Each row below is a small network's average activation on inputs in which a field has the value named, seen along a few directions.
Related values have similar rows: they may be neighbours, one step apart, or belong to one group.
In the rows, zero is written as 500.
Random noise pushes rows far along 3 fixed directions. That doesn't count. These rows show it; they differ only by the noise:
[564 558 637 630 847 261 474 386 506 658 406 684 472 599 579 583 687]
[412 371 406 466 677 595 553 617 440 333 451 550 471 454 561 549 596]
[403 552 617 624 541 475 438 313 539 460 512 430 653 400 509 509 522]
[336 447 580 569 535 596 525 175 585 331 519 374 765 323 436 528 474]
[279 476 522 558 356 689 456 364 530 254 571 277 731 263 471 467 420]


Values of B:
b15: [457 350 457 367 561 535 531 646 551 538 477 620 295 638 507 609 467]
b6: [312 329 413 271 359 792 535 719 535 223 564 431 445 510 507 558 385]
b7: [379 624 605 498 376 498 325 412 604 441 574 309 585 526 528 460 481]
b13: [462 653 495 449 131 608 471 621 501 555 551 454 379 467 525 455 369]
b2: [670 316 208 372 533 655 640 797 323 439 429 542 374 575 440 433 473]
b11: [373 514 638 517 542 532 523 599 501 483 552 556 484 577 540 588 562]
b3: [537 636 700 628 494 355 379 290 549 533 549 415 672 407 470 443 529]
b14: [663 375 245 428 474 531 731 685 381 491 465 565 414 492 468 529 459]
b1: [686 388 381 477 732 447 554 463 334 504 476 661 525 539 466 534 629]
b8: [627 410 432 497 597 410 534 450 433 564 457 606 545 562 413 367 549]
b12: [338 513 394 462 284 751 542 681 540 424 543 479 377 547 472 472 388]
b4: [541 587 310 419 251 611 550 733 553 559 535 385 310 542 516 460 380]
b5: [356 265 344 382 370 914 599 460 548 106 581 242 798 208 416 359 384]
b10: [429 490 469 504 543 418 412 641 443 445 514 486 446 395 555 527 507]
b9: [629 489 400 335 216 484 528 545 440 529 436 432 373 436 496 465 392]
The values of B form a ring.
Question: A walk along B starts at b6 and steps to its neighbour b15. Put b11, b14, b8, b4, b10 in the order it reaches them.
Answer: b4, b14, b8, b10, b11
Question: How many steps from neighbour to neighbour lead from b12 to b2, at the fewest?
Answer: 5
Question: Name the neighbours of b5, in listed order.
Answer: b3, b1

Values of Z:
z2: [371 320 467 387 699 599 537 608 454 379 477 581 429 587 472 663 582]
z10: [571 618 632 584 474 397 351 274 514 553 507 436 737 412 496 377 510]
z12: [486 396 417 454 702 462 588 607 496 333 396 528 461 493 529 621 645]
z8: [422 340 407 416 510 656 811  48 639 415 446 451 631 361 325 545 391]
z7: [470 397 393 326 818 521 582 632 495 302 410 609 306 515 482 602 636]
z9: [611 609 653 691 465 339 344 346 478 708 568 479 602 503 498 336 523]
z3: [608 696 497 643 219 424 307 805 372 663 603 494 467 534 546 284 440]
z5: [541 337 378 345 670 482 637 777 485 542 417 802 165 699 672 631 540]
z6: [634 333 277 332 545 610 614 776 374 519 437 637 355 563 510 464 551]
z15: [310 447 445 431 379 655 473 674 520 371 549 516 436 570 546 489 402]
z1: [590 784 447 601 176 455 366 776 383 735 570 419 319 516 638 373 454]
z11: [431 349 461 372 667 593 570 679 467 329 480 679 370 643 487 615 590]
z4: [535 451 510 396 532 481 674 498 508 609 464 543 405 569 491 632 443]
z14: [587 553 491 609 661 389 419 644 432 521 412 505 406 490 579 554 606]
z13: [617 364 412 456 830 459 592 475 504 460 427 569 536 525 523 532 669]
The values of Z form a ring.
Question: How many steps from neighbour to neighbour lead from z9 to z8, at the fewest?
Answer: 4
Question: A walk along Z starts at z7 and steps to its neighbour z12. Put z3, z1, z4, z14, z13 in the order it reaches them.
Answer: z14, z13, z3, z1, z4
Question: Name the neighbours of z15, in listed order.
Answer: z5, z11
